These are the activations of a small neural network, seen along a few directions. Each row is one input.
In each table, some parts of the input vary, and every possible input appears once, in random order.
Descriptions start from the smaller parts, as in this example, which fits no table here: one of 6 places along a line, together with either a single point or one of 9 places around a ring or (one of 3 separate values, together with one of 8 places around a ring).
Shared parts are said once, and a part with two or three values counts as separate values.
In the rows, 128 means zero.

A family of inputs:
row 1: [120  99 148 117 164 127  90 109 126 100 123 117 137 144 113]
row 2: [130  95 115  74 121 109 142 100 180 135 104 155 147 132 130]
row 3: [151 110 159 125 178 113 110 105 122 105 109 110 122 154 116]
row 4: [ 90 138 149 166 117 139 115  94 130 144 121  87 127  97 147]
row 5: [102 141 122 169 117 148  95 111 153 151 118  99 106  94 156]
row 6: [136 137 135 139 125 172 197 174  56 125 113 128 109 145 131]
row 7: [124 147 159 176 134 121 136  90 121 147 105  86 113  94 146]
row 8: [135  93 103  81 157 122 129  84 168 109 144 129 117 135 121]
row 9: [111 120 152  96 140  64 100 157 134 110 117 117 164 129 141]
row 10: [179 132  91 129  69 177 116 172  69 129 154 132 120 134 105]
row 11: [159 143 119 115  72 169 131 154  43 125 155 124 136 144 101]
row 12: [108 137 106 128 110 137 154  74 177 150 145  96 113  88 154]
row 13: [131 101 120 118 168 138  71 125 148 109 118 129 117 135 118]
row 14: [103 178  98 195 120 132  97 109 147 120 130 145 120 114 153]
row 15: [ 91 177 128 192 119 123 116  90 122 114 134 135 141 119 144]
row 16: [128 118 102 142 103 193 160 197  88 115 130 146 104 123 131]
row 17: [150 113 171 120 142 104 127 121 139 130  68 130 153 148 120]
row 18: [110 124 130 132 103 186 176 179  64 112 131 137 120 135 128]
row 19: [127 116 112  57 135  62 138 134 177 121 142 136 141 114 155]
row 20: [183 121  85  86  72 171 169 132  86 141 190 151 125 129 129]
row 21: [130 106 131 112 133 129  86 142 166 136  78 149 151 130 122]
row 22: [121 185 133 204 139 102 139  87 112 118 117 132 130 112 138]
row 23: [135 126 173 146 165  99 128 129 135 149 133 125 109 149  95]
row 24: [145 129 164 106 154  51 120 154 131 113 102 111 149 138 143]
row 25: [114 120 135 139 152 125  88 151 165 151 144 143 103 133  96]
row 26: [116 113 118 101 144 112 147 112 184 154 171 142 107 134 101]
row 27: [117 103 161 111 128 118 106 124 142 127  83 139 168 140 117]
row 28: [111 179  87 152 118 127 156  73 172 121 162 143 131 110 153]
row 29: [181 155 121 123 100 156 155 151  34 143 135 114 129 155 105]
row 30: [101 118 164 137 151 116 108 133 140 145 147 131 123 141  91]
row 31: [134 102  84 109 102 180 214 157 107 124 164 151 117 125 148]
row 32: [122 121 123  99 144  74  81 175 157 122 113 129 145 121 148]
- What is each input in this table made of? => one of 4 places along a line, together with either one of 2 separate values or one of 6 places along a line
- The inputs of row 16 and row 31 match in every part but the place on the line of 4. If row 5 is changed in the same way as row 16 into row 31, which row does it become? => row 12

A family of inputs:
row 33: [161 153  83 122  90 175 185 115  80 140 180 130 108 134 116]
row 34: [145 126 116 118  78 162 204 153  68 125 136 126 131 119 154]
row 35: [150 143 101 146  76 198 119 164  60 142 140 129 120 134 113]
row 36: [108 157 177 198 190  73  95  32 179 128  76  95 126 112 143]
row 37: [ 83 133 122 151 162  80  84  81 241 129 110 128 150 104 164]
row 38: [130 128 117 144  92 207 148 178  62 142 120 128 115 130 124]
row 39: [154  54 159  28 176  74  88 167 173 118 109 147 149 169  95]
row 40: [159 163 101 140  85 155 143 178  43 109 145 139 136 140 130]
row 41: [ 78 138 126 136 161  77  65  72 223 129 116 138 129  99 166]
row 42: [ 93 149 162 162 171  51  77  97 202 148 116  96 121 101 145]
row 43: [138 146 117 139  99 162 172 193  45 108 124 136 130 138 140]
row 44: [152  63 170  34 166  67  98 162 181 118  92 147 149 172  86]
row 45: [ 70 152 184 171 179  62  84  44 187 133 109 100 147 120 131]
row 46: [146 132  96 164  93 205 139 136  75 130 182 136  93 131 100]
row 47: [139 138  98 120 106 182 215 130  83 139 160 128 101 134 128]
row 48: [160  60 163  32 182  66  95 161 171 121 105 148 160 164  98]
row 49: [126 118 114 163 109 215 169 151  78 130 162 135  88 127 112]
row 50: [166 144 101 120  64 157 174 138  66 126 156 129 138 117 143]
row 51: [ 74 133 124 144 155  67  79  81 217 118  94 116 139  88 143]
- What is each input in this table made of? => either one of 3 separate values or one of 6 places along a line or (one of 2 separate values, together with one of 5 places around a ring)
- Change only the choice among 2 separate values in row 50. List by row number the other rows that result. => row 34
